a = [ 4.54 -4.65 -4.78  0.23 -4.71  4.79 -4.98  0.18]
The 1st entry from the right is 0.18
Report the second entry.
-4.65
Report the third entry from the right.
4.79
Report the third entry from the left.
-4.78

arr = (-15.1, 6.3, -4.3, 3.0, -19.3, 10.6)
Which number is the last entry? 10.6
Which number is the 1st entry? -15.1
The second entry: 6.3
Which number is the 3rd largest entry? 3.0
The 3rd smallest entry: -4.3

B =
[[-5.23  4.15 -4.58 -1.03  3.04  0.25  2.33 -4.82  3.80 -4.99 -5.01 -1.97]
 [-5.11  5.08  1.78 -1.52  4.90 -4.79  2.06  2.94 -5.46 -4.09 -5.18  4.98]]
Indices start at 1.
The entry in the top-right corner is -1.97
Which number is the bottom-right entry?
A: 4.98
The entry at row 1, column 1 -> -5.23
Which number is the maximum?
A: 5.08
Which number is the bottom-left entry?
A: -5.11
Which number is the entry just left of -4.99?
A: 3.80
Which number is the entry just right of the smallest entry?
A: -4.09
Which number is the entry directly below 3.04?
A: 4.90
The entry at row 1, column 2: 4.15
The entry just left of 4.90: -1.52
Which number is the entry in row 1 and column 3?
A: -4.58
The entry in row 2 and column 3 -> 1.78
Which number is the entry just right of 2.06?
A: 2.94
The bottom entry of the column that holds the smallest entry is -5.46

[ 0.65  1.29 -0.37 -0.69 -0.20  0.55 -1.03 -1.14  0.43 -0.76  1.97  0.08
  5.40  0.71 -0.57  1.56]
The entry just left of the largest entry is 0.08
What is the entry just left of -0.20? -0.69
The entry just left of 0.71 is 5.40
The entry just right of the largest entry -> 0.71
What is the entry just right of -0.76? 1.97

[0.12, -0.04, -0.05, -0.23, -0.02, -0.01, -0.19, -0.20, -0.17, 0.15, 0.14, 0.21, 0.02, -0.01, -0.20, -0.13]
Which number is the entry just right of -0.19? -0.20
Which number is the entry just right of -0.05? -0.23
The entry just right of 0.21 -> 0.02
The largest entry is 0.21

X =
[[-3.17  4.96  6.01 -6.13 -5.73  0.62  0.23  1.45  0.42  6.49]
 [ 6.22 -5.14  0.61  0.54  4.72  6.59 -5.90  2.31 -2.37  0.13]
 [-2.06 -4.26 -1.57  3.06  6.35 -4.50  5.16 -5.82 -3.45 -5.07]
 [ 4.65  1.40  2.96 -6.07 -5.23  6.24 -4.43  5.93  3.26  3.11]
 [ 1.66 -4.54 -2.86  3.96  5.31 -2.31  3.78 -1.18  1.65 -4.68]]
Give the entry just left of 6.24.
Answer: -5.23
Give the 2nd entry, reading row by row.
Answer: 4.96
The 1st entry, reading row by row is -3.17
Give the entry just left of the largest entry.
Answer: 4.72
The entry directly above 1.65: 3.26
The 3rd entry, reading row by row -> 6.01
Give the 5th entry from the end, reading row by row.
Answer: -2.31
Give the entry in the bottom-left corner.
Answer: 1.66
Give the second entry on the diagonal from the top-right corner.
Answer: -2.37
Give the entry just right of -3.45.
Answer: -5.07
Give the entry directly above -6.07.
Answer: 3.06
The maximum: 6.59
The 3rd smallest entry -> -5.90
The 2nd entry on the main diagonal is -5.14
The 5th entry in reading order -> -5.73
Give the smallest entry in the first row.
Answer: -6.13
The last entry, reading row by row: -4.68
Give the bottom entry of the column that holds the smallest entry.
Answer: 3.96
The entry directly below the smallest entry: 0.54
The entry in the top-right corner: 6.49
The entry just right of 3.06 -> 6.35
The entry just right of 1.66: -4.54
The 3rd entry on the main diagonal: -1.57
Give the last entry of the largest entry's row.
Answer: 0.13
Give the second smallest entry.
Answer: -6.07
The entry directly above the largest entry: 0.62
Give the 4th entry from the end, reading row by row.
Answer: 3.78
The entry directly below 5.93: -1.18
Give the entry directly above -5.82.
Answer: 2.31

M = 9  5  6  6  6  5  2  3  8  8  4  6
Read off the third entry from the left.
A: 6
The 3rd entry from the right: 8
Read off the first entry from the left.
A: 9
The last entry -> 6

[[-1.03 -1.42  1.84 -3.69]
 [ 0.16 -0.08  2.64 -1.49]
 [ 4.38 -6.17 -1.37  2.14]
 [-3.06 -0.05  2.56 -2.18]
 [ 1.70  0.65  4.67 -3.24]
 [ 4.71 -4.24 -0.21 -0.80]
 [ 2.83 -1.84  2.53 -0.83]
 [-0.39 -3.23  0.76 -3.33]
 [-2.32 -3.79 -0.92  0.58]
 [-1.12 -3.73 -0.17 -1.89]]
Indices start at 1.
Read off the entry directly above the smallest entry.
Answer: -0.08
The entry in row 1 and column 3 -> 1.84
Read off the entry at row 1, column 1.
Answer: -1.03
The entry at row 2, column 3 is 2.64
The entry in row 3 and column 3 is -1.37
The top-right entry is -3.69
The entry in row 1 and column 2 is -1.42
Read off the entry in the bottom-right corner.
Answer: -1.89
Read off the entry directly below -4.24.
Answer: -1.84
The bottom entry of the column that holds the largest entry: -1.12
Read off the entry just left of -0.21.
Answer: -4.24
Read off the entry directly above the largest entry.
Answer: 1.70
The entry directly above 2.53 -> -0.21
The entry in row 2 and column 1 is 0.16
The entry in row 3 and column 1 is 4.38
The entry directly above -3.24 is -2.18
The entry just right of 4.38 is -6.17
Read off the largest entry.
Answer: 4.71
The bottom entry of the column that holds the smallest entry -> -3.73
Read off the entry directly below the smallest entry.
Answer: -0.05
Read off the entry directly below -3.33.
Answer: 0.58
Read off the entry directly below 2.56.
Answer: 4.67
The entry directly below -1.37: 2.56
Read off the entry directly below -0.21.
Answer: 2.53
Read off the entry directly below -0.80.
Answer: -0.83
Read off the entry directly below -1.84.
Answer: -3.23
